These are the activations of a small neural network, seen along a few directions. Each row is one input.
Each table varies a few parts of the input and shows all the possible inputs, shuffled.
Descriptions start from the smaller parts, as in this example, which fits no table here: one of 4 places along a line, together with either a single point or one of 11 places around a ring or (one of 3 separate values, together with one of 8 places around a ring).
Shared parts are said once, and a part with two or three values counts as separate values.

Other details of the inputs vary at random and push rows far along two fixed directions, the same in every table; ignore that.

Rows:
x1: [  9  13  23  -6   9  19   2 -10  -6  19   7 -20  17 -10   9]
x2: [  4  -9  13  20  -2  -4  -3  12   1   5  -1  16  -7   5 -24]
x3: [ -7  -1   1   8  -4  -2   9   0   9   2  26  -6 -23  -4 -20]
x4: [ -8  -8   8  11  -5  -6   2   9  -7   1  -6 -14   2  16  -5]
x5: [-16   1 -32   8 -14 -17 -16  20 -13 -26 -21  12   9  26  26]
x6: [ -7   3  -3  12  -3  -5   5  -1   9  -2  26  -2 -17 -12 -18]
x7: [  2  16 -10   5  -1  11  -7 -19  27  16  12  20   0   1 -23]
x8: [  5   9  22 -19  20   4   2 -17 -20  -4 -13 -26  17  -2  26]
x9: [ 10 -14  37  -3  24   3   0  -6  -9  25   1 -27  -4 -10   8]
x10: [ -1   7  21  18  20  -1   2  -9  -3  15  14 -26   2 -14  -1]
x11: [  6  -6  53   9  13  -8  21   5 -29  11   7 -48  21  -8   8]
x12: [ -3  -4  -1   1  -4   2  11  -1  26  12   5   5  13   5 -46]
x13: [-16  -4 -23 -10 -13  -2  -4  11 -11 -18  -1  -1 -16  12  24]
x14: [  4   2  -2   7  -9  10  13   7  22  16   5  13  13   6 -32]
x15: [ -6   0 -38 -12 -11   3  -4  -5   8 -21   7  21 -10   6 -15]
x16: [  3  -7  13  24  -2  -7  -5  10   2   0  -4  17   0  -4 -16]
x17: [  8  -6   7   4  15  -1 -21   2 -21 -11 -18 -10   6  -7  45]
x18: [  6   8 -21  10 -17  -6  -2  -5  20  -5  -5  33   8  14 -19]
x19: [  4  -7  49 -11  25  -6   6  -7 -13  27  -2 -30  14 -26  30]
x20: [ 12  15  -4 -16  15   4  -6  -4 -26 -18 -30 -17   9   8  43]
x21: [ -5  -2  16  14  -3 -16   5   3  -6   3   0 -14  18  -5   2]
x22: [  8  -3  15 -12   3  -7   8   0 -27 -19 -20 -17  29  11  25]
x23: [ -1 -14   6  -6  -7   0   1   2  13  10  13  10 -31  -6 -21]
x24: [-15  -4  21 -11  -1  -8  19  -3  -6   6  15 -23   1 -20  17]
x25: [ -4   4  21   8  15  -4   0 -11  -6  12   4 -29  10 -16  15]
x26: [ 14   7  23 -12  16  19   3  -3 -22   8  -4 -36  23  -8  30]
x27: [-17   1  -3   1  10   0  -4  -4   8  18   2  -8  -7   7  -1]
x28: [  9   3  23   6  -8   0  16 -12  17  21  15   6  22  -6 -28]
x29: [  3   6  -2  -9  -6   3  28 -17  21  12  12  13 -14 -19 -29]
x30: [  9  -5  18 -21   2  14  24  -1 -11   4   9 -32   7 -21   6]
x31: [ -2 -10  -3   0  -7 -11 -12  20  -8   1 -17  16   1  13   4]
x32: [  2  -9  11   4  -1   2   3   4   9   1  18  10 -28  -9 -17]
x33: [ -4   4   3  17  15   1  -4  -4   1  10  11 -15  -9   3  -6]
x34: [  8  -9  14 -27   2  10  13  -2 -27 -14   3 -38  14 -15  23]
x35: [-20  -6   7   9  -7  -8  11   6  14  17   2   1   3  10 -21]
x36: [-13  -7   0   1  -9   1  11  -4  13   9  19  -9 -25  -2 -20]
x37: [  4  22 -31  -1   1   4 -12  -8  15  -7 -16  24 -10  13  -2]
x38: [  3  -4  22  20  20   5  -3 -11  17  19  12   4 -10 -17 -17]
x39: [  3   6 -45 -17 -12   2   0   4 -14 -37 -21  17 -15  12  23]
x40: [-10   0 -12 -10  -7   2  21 -22  27   8  16  21 -15  -9 -42]
x41: [  9  -7  19   2   4   0  -4   8 -18 -19   5  -8  -9 -16  25]
x42: [ -7  -5 -18   6 -13 -17 -18  21   0  -9 -20  31   1  13   7]
x43: [  1   5   7   1  -2  -4  25  -7  25  15  -4  13   5   4 -38]
x44: [-10   6   4  -3   9  15   7 -21  41  33  16   3  -4 -10 -58]
x45: [ -5  -6 -25 -12 -11  -9 -18  18 -10 -26 -12  20 -14   2  36]
x46: [ -5  -3 -13   2  -7  -4   1  -4  20  -3   1  18  13  15 -34]
x47: [  1 -10  27 -10  21  -1  -1  -3  -1  30   1 -12  -1  -9   8]
x48: [ -2 -10 -20 -17 -11  -6 -16  19 -12 -15  -6  16 -21   6  24]
x49: [  0  16 -10   5   1   5  -2 -26  34  18   9  24  -5  -1 -29]
x50: [  0 -13   6  10  -7  -6  -6  10   4  11  -6  16 -10  10 -26]
x51: [ 13   0  11 -13  -4   2  18 -17 -10  -4   9  -9   7 -19  16]
x52: [ -8   2 -40   3 -13 -11 -19  12 -14 -37  -5   8 -10   8  33]
x53: [-10   9  -5  -4   9   8  -4 -21  30  15  10  11  -1   0 -39]
x54: [ 10   3 -29  -8 -16   7  -7  -1 -15 -26   3  13   1   1  24]
x55: [  3   2  15  17   3 -14   0  12 -24 -10  -1 -20  16   0  12]
x56: [ -1  14 -43  -5   0  15 -23   9   8 -15 -17  14  -4  21   2]
x57: [  8  11 -31   4 -13  -7  -3   8   6 -21 -25  29   4  22  -2]
x58: [  7   2 -30  -7 -16  13  -2   4  -2 -12   9  16  -2   1   6]
x59: [  0  -5 -14   0 -10  -6 -18  10  -6 -25  -7  17 -14  -6  25]
x60: [  6   1 -23  -2  -9   6  -6  19  -5 -19 -20   4  15  22   4]
x61: [-15   9 -37   3   2  -6 -26   8 -11 -19 -17   6  -2  21  37]
x62: [ 10   1   9 -14  -3  16  20   1  -7   5  13 -16   5 -18   4]
x63: [ 19  -1  33  -5  -2   8  12   5 -27   2  -4 -28  38  -3  25]
x64: [-10  -1 -24   9   4   2 -20   1  -2  -4  -8  -5 -15  21   9]
x65: [  8  -5  -3  12  18   4 -20   6 -11  -6  -6   4 -14   8  13]
x66: [ -3  -6  13  18  -8 -13  -2   5  16  11  -3  22   2  -9 -23]
Description of these inputs: one of 3 separate values, together with either one of 10 places around a ring or (one of 2 separate values, together with one of 6 places around a ring).
- The inputs of x42 and x19 match in every part but the choice among 3 separate values. If x21 is changed in the same way as x42 into x19, which row does it become? => x25
- Which other rows does x14 become when the choice among 3 separate values takes its other values? List them by row number. => x26, x62
- Which other rows does x59 become when the choice among 3 separate values takes its other values? List them by row number. => x17, x66
- Which other rows does x23 become when the choice among 2 separate values takes its other values? List them by row number. => x36
- Which other rows does x45 become when the choice among 2 separate values takes its other values? List them by row number. => x24

Rows:
x67: [ -8  -7 -13  11  -7 -15 -12  17  -9 -18  -9  19  -9  12   4]
x68: [  4  -5 -20  11 -12  -5 -19  19  -6 -17 -22  17   9  24   2]
x69: [  5   5 -23   0 -10   6  -8   3   1 -14   3  13  -7   9  -6]
x70: [ -4  -8 -16   8  -8 -14 -19  25 -20 -26 -12   8   0  16  30]
x71: [  2   3 -22   2  -5  -2   0  -5  15  -5   2  24 -11   0 -13]
x72: [  0  -2  22 -15   2   3   5  -2 -19   0  -3 -25  13  -5  30]
x73: [-10  -1  -6  12   5  -1 -13  -8  22  10  12  11  -8  -3 -19]
x74: [ -5   1 -12   1  -1   7   5   0  20   8   9   8 -10   0 -31]
x75: [  6   1 -13  -6   0   0  -5   4 -13 -22 -17   4   1   1  28]
x76: [ -5   3 -13   4  -6   2   6  -9  25  14  16  23  -7 -10 -27]
x77: [  3  -9  56 -13  15   5  32 -19   8  45  23 -33   7 -26 -24]
x78: [  4  -6  47 -18  13   0  20 -10 -23  20   8 -46  21 -20  24]
x79: [  2   3  17  -8   2   4   7   1 -23  -8   1 -32  16  -9  27]
x80: [ -9  -1  -9   1   0   0  11 -10  21  11   7   9 -11   1 -28]
x81: [ -8   3  -9   1  -5   4   6  -5  26  14   9  20  -6 -11 -22]
x82: [ 14  -5  28 -15   9   9   9   1 -23  -1  -7 -25  14 -17  29]
x83: [ -2   4 -36  -7  -5   0 -19  18 -29 -38 -20  -7   5  17  44]
x84: [ -5   0  -8  -4   1  -4   4  -9  13   8   3   9 -10   4 -15]
x85: [  2   1  -9   4  -9   8   7  -9  23  10  17  21 -11  -2 -33]
x86: [ -3  10  -2  15   4  -1  -2  -3  21  18   1  12   9   9 -21]
x87: [ -9   0 -28  -1  -6   1  -5   2   4  -6  -1   9  -5  11   1]
x88: [  8   2 -16 -14  -2   3 -18  13 -21 -23 -18   2   0   9  32]
x89: [  6  -3  29 -18   7  -1   7  -4 -29  -8 -12 -31  13  -4  39]
x90: [ 13   1 -29  -7  -5   4 -17  11 -21 -29 -14  10  -1  10  31]
x91: [ -8   1  -4  17  -2  -4  -2   2  19  17  11   9 -19  -1 -15]
x92: [ -2   5 -23   2  -9   8  -4   4  12  -9   4  14 -11   8 -19]
x93: [ 11  -2  48 -19  15  -3  17  -7 -22   8  -3 -39  16 -22  28]
x94: [  2   8  -4  14   6   5  -4   0  18  14  -2  16   5  13 -24]
x95: [  2  -1  26  -8  12   0  19  -6 -10   4   2 -31   9 -14   5]
x96: [ 12   2 -12  -6  -4  -2  -7   3 -28 -34 -14  -5   5   8  41]
x97: [  5  -3  49  -6   5   5  31 -19  -2  27  25 -30  16 -30  -5]
x98: [  8   8  18   4  14  -2  -2   0 -23  -2 -19 -17  22   7  22]
x99: [  3  -1  19   6   8  -6  -1   5 -23   1  -7 -21  -6  -5  27]
x100: [-10   1 -14  12   6  -3 -17  -9  16   1   3  19 -15   2 -20]
x101: [ -7  -3  -4  11   7   4 -13  -8  26  13  13  17 -14  -2 -33]
x102: [ -2 -14  31   7   3  -6  10   8   1  13  11  -5   0  -9 -13]
x103: [-10   5  -9  -3  -5   0   1  -4  29  17  11  21  -9  -7 -28]
x104: [  1   9 -30  -1 -13   1 -14   6 -12 -26  -4   9   0  13  18]
x105: [ -5   7 -10   4  -4   0   6  -5  16  -4   6   7  -9   0 -22]
x106: [  4  -1 -15 -13  -5   6 -16  10 -21 -23 -18  -1   0  17  33]
x107: [  0  -3  -1  11  -7 -12  -7   8  -7  -7 -19   8  12  13  -3]
x108: [ -3  -4 -12  -3   0   6   4  -2  10   6   4   5  -7   4 -17]
x109: [ -3   7  -8   6  -7  -2   9 -12  25   4  14  17 -12  -2 -34]
x110: [  0  -1 -19  13  -3   0 -17  14  -4  -7  -7  10 -20  12  10]
x111: [  1 -10  59   9   5  -8  27  -9  15  43  14 -24  26 -21 -31]
- What is each input in this table made of? => one of 3 separate values, together with either one of 5 places around a ring or one of 10 places around a ring
- The inputs of x80 and x87 match in every part but the choice among 3 separate values. If x107 is changed in the same way as x80 into x87, which row does it become? => x111
- The inputs of x97 and x96 match in every part but the choice among 3 separate values. If x104 is changed in the same way as x97 into x96, which row does it become? => x109
- Which other rows does x74 become when the choice among 3 separate values takes its other values? List them by row number. => x83, x95
- Which other rows does x77 become when the place on the ring of 10 takes its other values? List them by row number. => x69, x74, x82, x85, x88, x90, x92, x106, x108

Rows:
x112: [  9   4   6 -13   2   8   6  -4 -20  -5  -5 -20   7  -5  33]
x113: [ -1  -3  27   6   1   1  22  -4  12  22  13 -10  12  -4 -31]
x114: [  4   1   6 -18   5   8   0   0 -18 -10  -1 -21  11  -9  29]
x115: [-13  -3 -38   7  -8  -4 -26  10  17  -4  -4  35 -25  21 -10]
x116: [ -2   5  -6  10   9  -6 -15   7 -21 -15 -18 -13   9  15  27]
x117: [  0   0  -3   0  11  -6 -17   6 -18 -11 -24  -5   7  12  30]
x118: [ -2   5  -4  -4  -1   7  14 -10  20  19  14   4  -3 -10 -18]
x119: [ -4  10 -46  -1 -14   6 -10   0  20 -14  -3  34 -23  16  -9]
x120: [  1   6  23  -9   4   7  24 -18  17  24  19  -7  -8 -20 -25]
x121: [ -3  -3  -6   5   2  -3 -17  12 -24 -15  -6 -14  -2  13  29]
x122: [ -2   2   5  13   2   1   2   0  14  14   3  -1   3   6 -27]
x123: [-10   0   6   8  -6  -9  13  -4  16  12  11   1   5  -1 -25]
x124: [  0  -9  32   7   2  -3  20  -4  13  22  21  -3  -8 -26 -24]
x125: [  1  -7  29  -2   2   1  20  -5  13  27   7  -1  10  -7 -30]
x126: [ -8  -8  27   6   1  -3  24  -2  12  22  21 -14  -7 -18 -28]
x127: [  2 -12  16 -11   2  -5   5  11 -23  -8  -8 -18   0  -8  27]
x128: [ 15  -1  20   5   7   0  -7   8 -22  -5 -14 -16  18   0  23]
x129: [  1   2 -36  15 -16  -1 -15  11  13 -15  -8  43  -5  21 -19]
x130: [ 11   3   7 -17   7   4   6  -5 -23 -14  -2 -21   2  -6  27]
x131: [ -6   4 -49  -2 -11   6 -16  -5  18 -20   1  32 -19  13 -15]
x132: [  2  -1  19  -9   7   6  22 -23  15  20  21  -9  -5 -21 -28]
x133: [  7  -2  19   0  -3 -10   2   3 -22 -10  -7 -13  19  -6  27]
x134: [  8  -3  -2  -3   3  -1 -15  13 -19 -12 -24  -5  11  15  24]
x135: [ -4   1  10  -9   2  10  11 -16  18  14  20  -4  -1 -17 -23]
x136: [  4   6 -17 -13  -1   6  -7   5 -19 -16  -7  -9   8   1  33]
x137: [  7  -6  19   4   7  -3 -11   7 -23  -3   0 -16   3  -5  31]
x138: [-13   2 -40   4 -18 -11 -13   7  18 -11 -10  39 -10  20 -15]
x139: [ -5   7 -27  21   1  -6 -21   3  17  -4  -8  33 -10  13 -12]
- What is each input in this table made of? => either one of 10 places around a ring or (one of 3 separate values, together with one of 6 places around a ring)

Rows:
x140: [ -7  -2  -8   9   3  -2 -10   2   6   4  -2   9  -7   7  -9]
x141: [  4   4   4  -3  -1   5   3 -13  16  12   5  12  -9 -11 -14]
x142: [ -7  -1  -5   0   3   4   1  -9  20  11  11   7 -16  -4 -23]
x143: [ -3   2 -11  10  -1   1  -8   5   7   1  -3  10  -3  10  -9]
x144: [ -2 -11  59  -4  14  -2  30 -12   5  37  24 -32   3 -31 -20]
x145: [ -3   2 -13   3  -4  -4  -5   3   8  -2  -9  13   1  15  -8]
x146: [  4  -4   4 -10  -3  -5   4   7 -21 -13 -11 -13   9   4  24]
x147: [ 0  5 -3  9  0 -2 -3  1  0 -6 -5  2  5  6 -3]
x148: [  2   6 -14  -1  -1   4   1  -4   2  -6   5   4  -1   2  -4]
x149: [ 6 -5  0 -1 -3 -2 -2  4 -2 -2 -1 13 -3 -5  3]
x150: [  1  -4   6  -2   0  -5  -2   7 -20  -9  -3 -15   2  -1  26]
x151: [  3   0  -7   6   1  -1 -10   2   7   0  -6  21  -1   5  -3]
x152: [  0   4 -12  -1   0   6   0  -2   5  -1   4   3  -6   2  -3]
x153: [ -2   3 -10   6  -3  -2  -8   3   8  -2  -3  11   3  10 -10]
x154: [  5  -1   6  -2  -3  -3   2   5 -21 -18  -6 -14   9  -1  22]
x155: [ -1   2   1  -9   4   2  -4  -1 -19  -8  -2 -16   4  -2  28]
x156: [  0   3 -10 -11  -2   4   3  -2   0  -1  -5   1   1   3   0]
x157: [ 1 -4 -1 -1 -6 -1  2  4  0 -5  1  1  3 -1 -2]
x158: [ -3  -2   5   6  -4   1   9   0  13   9  11   4  -8  -3 -19]
x159: [  6  -1  11 -12   5   7   5  -3 -16  -6  -2 -21  14  -8  21]
x160: [-4  1 -2  9  3 -4 -7  3  2  3 -4  0 -1  3  1]
- What is each input in this table made of? => one of 3 separate values, together with either a single point or one of 6 places along a line
- The inputs of x140 and x144 match in every part but the choice among 3 separate values. If x145 is changed in the same way as x140 into x144, which row does it become? => x146
- Which other rows does x159 become when the place on the line of 6 takes its other values? List them by row number. => x142, x148, x152, x155, x156
- Which other rows does x155 become when the choice among 3 separate values takes its other values? List them by row number. => x150, x160
